These are the activations of a small neural network, seen along a few directions. Each row is one input.
In each table, some parts of the input vary, and every possible input appears once, in random order.
Descriptions start from the smaller parts, as in this example, which fits no table here: line(6) and (point or ring(9) or (values(3) and ring(5))).
Shared parts are said once, and a part with two or three values counts as separate values.

Other details of the inputs vary at random and push rows far along three fixed directions, the same in every table; ignore that.

Rows:
r1: [  7  17   9 -49  -2  -8  20 -44  11  13   3  26]
r2: [ 15 -17 -13 -46  12  -5   9  -7   0   9 -35  36]
r3: [ 12  13 -15  34  -8   1 -23  30 -26  25   9 -14]
r4: [ 50  29  -1  21  10   7  -5  34 -33   0 -22  15]
r5: [ 55  25 -10  22 -19   3  -4  19 -25  -4  16   0]
r6: [-33   3  -7   5 -41  14  28 -26 -13 -20  26 -43]
r7: [ 18  10   8 -51  -2 -18  13 -48   3   6   5  24]
r8: [ -7  29   5  42 -14  -6 -16  26 -23  -1 -20  15]
r9: [-15 -32  10   8 -19  11 -20   2   5 -36  51 -36]
r10: [  2  -3 -39 -22 -45  46  57 -26 -13  -9  37 -53]
r11: [ 29  34  -3  21   2  10  14   7 -23  16  -9  37]
r12: [-15   7  10 -48  11  -7  36 -58  17   8   4  33]
r13: [-26  -8 -12  10 -30  13  36 -23 -16   1  41 -51]
r14: [-14 -19  -7   8  11  15  36  20  26 -49  36 -46]
r15: [-47 -31  15  18  20 -41 -27  43  47 -50  -5   4]
r16: [ 18  10 -14  33  -6  -3 -27  27 -29  23   9 -15]
r17: [ -6  16  14 -58   8  -7  31 -56  15  21  -6  42]
r18: [-22 -33  11  10  54 -17   0  60  60 -51  -3   7]
r19: [ 18  16  12   7  31 -15  -5  26   8  14 -32  67]
r20: [-19  13  -7 -24   4  13  -9 -33 -16  28 -12  12]
r21: [ 51  14 -33  17 -22  14   1  21 -37  -3  -3  -4]
r22: [  5  15   7  13 -14 -20 -22  10 -25  -5 -20   9]
r23: [-14 -19  18 -36  17  -2  29 -73  25  21 -45   8]
r24: [ 44  44  -1  26  -6   9  -4  36 -17  22 -16  35]
r25: [ -3 -15  -4 -48   2 -13  -1 -42 -21  37  -8  -1]
r26: [-30 -22  -4  15 -14  -4  12  17  17 -14  36 -50]
r27: [-19   0 -24 -14 -26  27  -2 -25  -6 -10  47 -64]
r28: [ 13  25 -17  30  -5  11 -42  19 -26   5   9 -15]
r29: [ 54  24   0  20  14  -1  -9  31 -36  -4 -22  17]
r30: [  6  38 -15  66   9  12 -41  34 -32  12  -9  19]
r31: [-42 -29   9  34 -10  21  -5  10  17 -38  52 -25]
r32: [  2  14 -10  19 -10   6 -12  16 -22  36   2  -7]
r33: [37 16  2 -5  1 -6 -1 12 -6  6 -6 26]
r34: [-13   4  21 -21 -21  27 -11 -23 -15  23   2  18]
r35: [-17 -21  -7  14  14  15  39  14  22 -50  36 -41]
r36: [ -6  11  -6  18  10  -1  -6  -2 -30  43 -15  24]
r37: [-25  -9   3   1 -45  45  12 -26 -11 -10  57 -42]
r38: [-11 -28  24 -73  46 -35   8 -19  45  10 -42  74]
r39: [ 30  -4  21  24  34 -29 -37  12  24  11 -65  28]
r40: [  5 -17  16 -47   5  -4  16 -63  26  22 -42 -10]
r41: [  4  32 -17  33  -8  20 -34  22 -20  12   6 -12]
r42: [-37 -26   6  15  -2 -27 -16  29  31 -51  17 -27]
r43: [-10 -11   8 -46  -5 -15  13 -39 -18  32 -15   0]
r44: [-45 -40   5   9  42 -30 -17  28  38   0  -2  15]
r45: [ 16   4  13   7   7   1  -3 -18  22  19 -45  -3]
r46: [-19 -29  14 -61  12 -30  11 -44  -5  23 -19  10]
r47: [ 12  33   6 -26  -9   3  19 -24   7  15   7  19]
r48: [-12 -34   1   6  30  -6  10  46  46 -59  22 -28]
r49: [ 20  26  15  51 -13  18 -50  40 -35  10  -1  26]
r50: [ 17  14 -22  12   0  17  20   9 -25  12 -24  31]
r51: [ -2 -24 -13 -65   3   5  28 -26  11   6 -23  18]
r52: [ 35  -2   9 -12  -6  -5  -3 -43  -1  14 -32 -19]
r53: [-67 -46  31  18  60 -65 -43  67  80 -50 -38  50]
r54: [ 43  43  -2  26 -16  -3  -7  14 -14  -1  21   9]
r55: [  0  17   0  28 -13   0   6   9 -31  27  -2  -4]
r56: [-38 -45  12  19  35 -44 -18  47  43 -27   3  -2]
r57: [-19 -26   9  -7 -31  24 -10 -12   2 -24  53 -40]
r58: [ -7 -21 -33 -15 -25  30  37   8  20 -28  34 -46]
r59: [ 26  20   5  39  -5  12   0 -11   0  16 -30 -14]
r60: [ -8  -5 -17 -26 -14  13 -11 -34 -15  -3  28 -42]
Each input here is: line(6) and (point or line(4) or ring(5)).
The inputs of r55 and r26 match in every part but the line(6) part. If r59 is changed in the same way as r55 into r26, which row does it become?
> r45
The inputs of r57 and r34 match in every part but the line(6) part. If r16 is changed in the same way as r57 into r34, which row does it become?
> r32
Which other rows agree with r3 in the line(6) part? List them by row number.
> r1, r15, r27, r38, r40, r48, r49, r51, r56
Which other rows does r50 become when the line(6) part takes its other values? List them by row number.
> r2, r10, r21, r51, r58
Start at r17 and move only the line(4) part, one step at a time. The first step leads to r19. Which rows follow, in order?
> r14, r10

Rows:
r61: [ 14 -18 -21 -18  13  -1  22  12  18 -34  17 -21]
r62: [-11  14   5 -45 -16   0   6 -45  -7  20  22  11]
r63: [-29 -43   8   9  30 -30 -32  51  28 -35  -9  20]
r64: [ -8 -15  11  29   6 -24 -17  14  36 -30  17 -40]
r65: [  2 -12  -2 -37  -7  -9   8 -40 -14  32 -21 -22]
r66: [ 36   8   3 -46 -14  12  40 -48   1   4   6   0]
r67: [-21 -12  22  -8  54 -47 -13  -8  23  33 -80  68]
r68: [-32 -15   1  55  -2   3  -3  50  18 -50  33 -27]
r69: [ 10   8  -2 -42   4   6  49 -24  12   9 -25  22]
r70: [-10 -17   4  23  -6  12 -17   9  31 -38  37 -40]
r71: [  6  -6 -17 -42 -33  40  15 -50 -29  25  12 -40]
r72: [-18 -14   7  13 -19   0 -10  10  20 -45  37 -30]
r73: [-17 -13   0 -49  21 -21  -9 -11  -8  30 -16  48]
r74: [ 28  65   7  78  23  -7 -40  68 -52  44 -39  82]
r75: [ 49  70 -25  79 -53  67   1  10 -76  36   8 -31]
The inputs of r74 and r62 match in every part but one. If r75 is changed in the same way as r74 into r62, which row does it become?
> r70
What is each input in this table made of?
> values(3) and (point or line(4))
Start at r65 and move only the line(4) part, one step at a time. The first step leads to r71. Which rows follow, in order?
> r63, r73

Rows:
r76: [ 48  44  -1  63 -26  10   6  40 -21 -18  34 -13]
r77: [-74 -18  18  -5  10 -14 -15   0  15  -3  24  20]
r78: [ 28  20 -23 -36 -35  43  48 -44 -35  24  31 -35]
r79: [  6   2  12  23  20  -6 -40  24  15   4 -30  19]
r80: [ 21  44   0 -43 -20  26  33 -60 -31  27 -23  26]
r81: [-37 -31  -2 -57  19 -28  38 -24  50 -19  10   1]
r82: [ 25  14  -1 -38  10   1  14 -11 -36  38 -41  47]
r83: [-33 -30  -5 -41   5   3  60 -25  35 -24  29 -26]
r84: [ 20  15  -5 -38  20 -14  -1 -10  -4  30 -28  45]
r85: [ -3   1  -3  29  12   4  17  34  21 -21  -3  21]
r86: [  2   6   2  -4 -39  10  27 -42  -2   1  27 -53]
r87: [ 34  26 -25  39 -16  -3 -12  52 -28 -10  14 -12]
r88: [  4  -1  11  32   7  -8 -43  35  -1  -9 -30   7]
r89: [ -6 -21   4   6  31 -11 -10  44  21 -18 -28  45]
r90: [ 17  13   5 -21  18   1  -7 -33 -28  55 -47  31]
r91: [ 39  19  15 -35  -8  -3   5 -20 -32  21 -19  39]
r92: [-42 -31   2 -21  19 -34  12 -16  45 -15   4 -19]
r93: [-58 -21  -5 -24 -31  23   1 -33  -2  -4  73 -41]
r94: [-18 -13  10  36  35 -24  -7  26  22  -7 -20   7]
r95: [ 19   7 -20  29 -16  33  13  25  -2 -18  30 -21]
r96: [ -9 -26   4  26  30 -23 -27  34   6 -10 -19  -1]
r97: [-30 -55  15 -48   1 -22   7 -39  38 -22  10 -30]
r98: [ 39  38 -17  44 -14  28 -16  28 -17 -20  23 -12]
r99: [ -9 -23  10  24  34  -9 -28  26  27  -2 -30  25]
r100: [  3  -2  14 -16  14  -4 -15 -15 -22  36 -63  44]
r101: [  6 -16  12  23  21 -22 -33  18  31  -9  -5   5]
r102: [ 23  53  -1 -16 -56  42  26 -64 -55  47 -15 -26]
r103: [ 25  20 -15  40 -17  19 -15  37 -15 -38  21 -19]
r104: [ 30  26 -22  61 -25  -2 -29  41 -40   0  11 -37]
r105: [-15 -24 -10  -3  11 -19 -11   0  30  -8  14 -29]
r106: [-50 -14  -7   3 -37  17 -12   0 -21 -13  66 -41]
r107: [ -8   4  21  -9  25 -11   0 -21  -2  38 -67  56]
r108: [  5 -25   5 -23   0  -3  16  -8  36 -34  47 -22]
The inputs of r90 and r96 match in every part but one. If r95 is changed in the same way as r90 into r96, which row does it become?
> r89
What is each input in this table made of?
> values(3) and (point or (values(2) and ring(5)))
